Here are a small network's activations along a few directions, averaged over the inputs that share one value of a field.
Related values have similar rows: they may be neighbours, one step apart, or belong to one group.
Random noise pushes rows far along 12 fixed directions. That doesn't count. These rows show it; they differ only by the noise:
[  95  348 -233   78 -127  320 -270  421  363   78  390   56  163  -88
  251  235  -13   92 -154 -437 -120  -40  -56  -13  211  268]
[ 192 -589  362   67  294  134  491 -350 -439 -418  106 -217 -166  142
   12 -573 -299 -762  267  598  -18  -67  -49 -101   54 -206]
[ -16 -117  121 -130   78 -263  162 -530    8    9   19 -224 -285  427
 -195  365    8  144   21  295  204   11   -4  224   -4 -592]
[-200 -361  315 -382  144   80 -457  231  -65   76  270   50  -40  -15
  -27 -172 -408 -107   14 -173  212  113  -33   16  287 -270]
[-172  178   73  -94  -29   -6 -184  -78 -155  188 -314   -1  358  145
  -80  103  -71  378  -62 -352  351  -97  339  -59 -211 -184]
[ 121  -68   16  -48  203  -21   68  128   40   63   88  113  148   53
  218 -267  -61 -292 -134   43  328 -138  -49 -143  342   92]
[-321  -61  197 -407 -318 -301  154  345 -236  -91 -108   53  629 -114
 -392 -361  338   -4  207  209   85  300  270  421  159  489]
[ 176  -19  169  219 -363  -54    5 -160 -282 -313  -71 -237   37    2
   65  145 -348  147  367 -121 -387  -94  -74  223 -383 -193]
[ 304  287 -142 -105   64 -349   51  207 -173  200  -47   55   80 -171
  163 -109   68  141  -97 -129   64  -90 -239   -7 -112  257]
[   2 -100  -56   93  -75   38  298 -367 -168 -140   -4 -155 -455  485
  -70  229  343  335 -324  411 -323  253   63  125 -260  278]
[ -18  141   77   64 -444 -217 -128  110 -147    0 -333  149  379  324
  250  131  -65  550 -154 -323  461 -181  245  106 -112  283]
[ 239 -275  -82  271   91   90 -167 -223  -54  512 -797  181  -25  -58
  502  122  212  313 -188  213  -47 -233 -121 -303   89 -359]
[-607  150   13  215 -358 -704 -247 -273  214 -381 -373  136  360  224
 -230  160 -155  261 -168 -375 -516  241  297  219 -160  167]
[  42  -56   85   38  -21  301 -125  -78 -276  149 -217 -144   65  -31
    6   53  -49  276   83  -83 -260   -5   51  -30 -249 -202]


BAS, 10 values:
danu: [   2  121  113 -397  206  169  -84  198 -331   83  407 -147 -299  -34
 -294  -19 -146   96   32 -300  607    1  -21    3 -336  -86]
fusi: [ -72  453 -186  364  -90  175  214 -283  165 -466  159 -246  265   38
 -261  289  -50 -292  358 -293  126 -249  327  -63 -407 -265]
vavi: [ -28  195  -54   89   88  -17  201 -311   52   93 -373  166  105   66
  -60   59  -46   81   11  -83  248 -188  171 -183 -205 -148]
povam: [  12   35  -12  153 -154  321   49  165   99  203 -267   30  232   21
  164   -8  169  123  178  -32  212 -216   33   -3   65  -25]
zoki: [ 105 -159  -37   89 -108   22  -38   31 -393 -220  -10   -3 -277 -441
 -104 -140  -32 -180  176  179 -480  203   21 -157 -517  273]
tuku: [ 187   49   47  -67 -188  295  328  323 -260  293 -110 -131  138 -127
 -103 -238  370  337  238  155   26  -11  -35  201  -17  308]
tes: [ -44  394   -6  218 -164   27  160  101  198 -330  304   42   -4  276
  108 -120 -292 -104 -201 -375  232 -133  176  -97 -117  466]
led: [-384   73  217   46 -130 -498  284 -366  494 -186   80 -120  379  361
 -505  -26 -259  -98  253  156 -147  -92 -102  536  553 -408]
bufud: [ 530    4  -82  604   56   38  410 -226 -180 -420  -34 -126   65  -83
  383 -279 -404 -499  198   38 -319 -394 -240 -246 -154   76]
sare: [-166  -74   -8 -621  324 -161   89  230 -113  374  -52   26  191 -204
 -421 -226  589   -9   59  368  377  245    9  117  284   71]
BAS is arranged as a line.
Q: Fewest steps between danu and vavi?
A: 5
Q: List every value one step from sare, in the order listed.
A: fusi, bufud
Q: List every value one step from tes, in the order listed.
A: tuku, led

VONO, 11 values:
felub: [ 270  -45 -199  246 -300  190  224   -8   58  -47 -359  136  -80 -529
  246  150  364 -143  216  399 -134  -51  126 -151 -229  118]
timu: [  85  -41  110 -172 -222 -390  370 -143 -127  -58 -112  -30   40  219
 -165  -39  220  175   65  495  170   19   12  330  143  139]
vofeg: [ 183  238  -40 -389    3 -315  261  175  -99 -149  404  -87  131   -4
 -170   16  172 -174  162    5  673  -51   -7  232   30  153]
zudap: [ 136  -13  103   -5 -290  287  351 -337 -295 -102  172 -412 -207  479
 -257  301  137  424   59  391 -216   75  165  389 -319   51]
gavi: [-216 -129   32  143  -94 -216 -209  -94  -32   -1 -384  261 -170   94
  113  -35 -159  272 -198 -125  -57   40  109 -201 -255   87]
pofid: [ -19 -144  124   -7  226  123  101 -222  -65 -409  522 -365 -319   63
 -252   -8 -263 -455  215   48 -215  111  -83   71 -102 -316]
petu: [  11 -203  276 -316 -134   43 -247  103 -246  126  105  -84   90  103
   -8  -16 -277  225   88  -41  242    0  -79  209  113 -224]
sisi: [ 402  336 -247 -139  567 -262  219   33  -12  243  -36   57  279 -488
   87 -109  112 -585  174   15  646 -321  -26 -412   20 -343]
lopum: [ -38   -8  -69 -105  169  -24 -469  -49  152  552 -431    6  -52 -490
  -11  386  120  206  234 -170  -17  -76 -210  -48  -19 -894]
gutid: [-318   98 -132  -49    9   87 -210   61  438  331 -182  132   50 -127
 -104  202  312  119  -33  -41 -106  155   80  -10  218 -221]
kup: [ 360  107   60  213 -224   22  -24    8  -31  317  -32 -200 -122  320
  246  332 -139  681   80 -242 -176 -282 -560  339   51 -258]
VONO is arranged as a ring.
Q: Going along VONO from gavi by way of its neighbour gutid, in what order are felub, pofid, sisi, lopum met?
A: lopum, pofid, sisi, felub
Q: List every value one step from zudap, in the order listed.
A: timu, petu
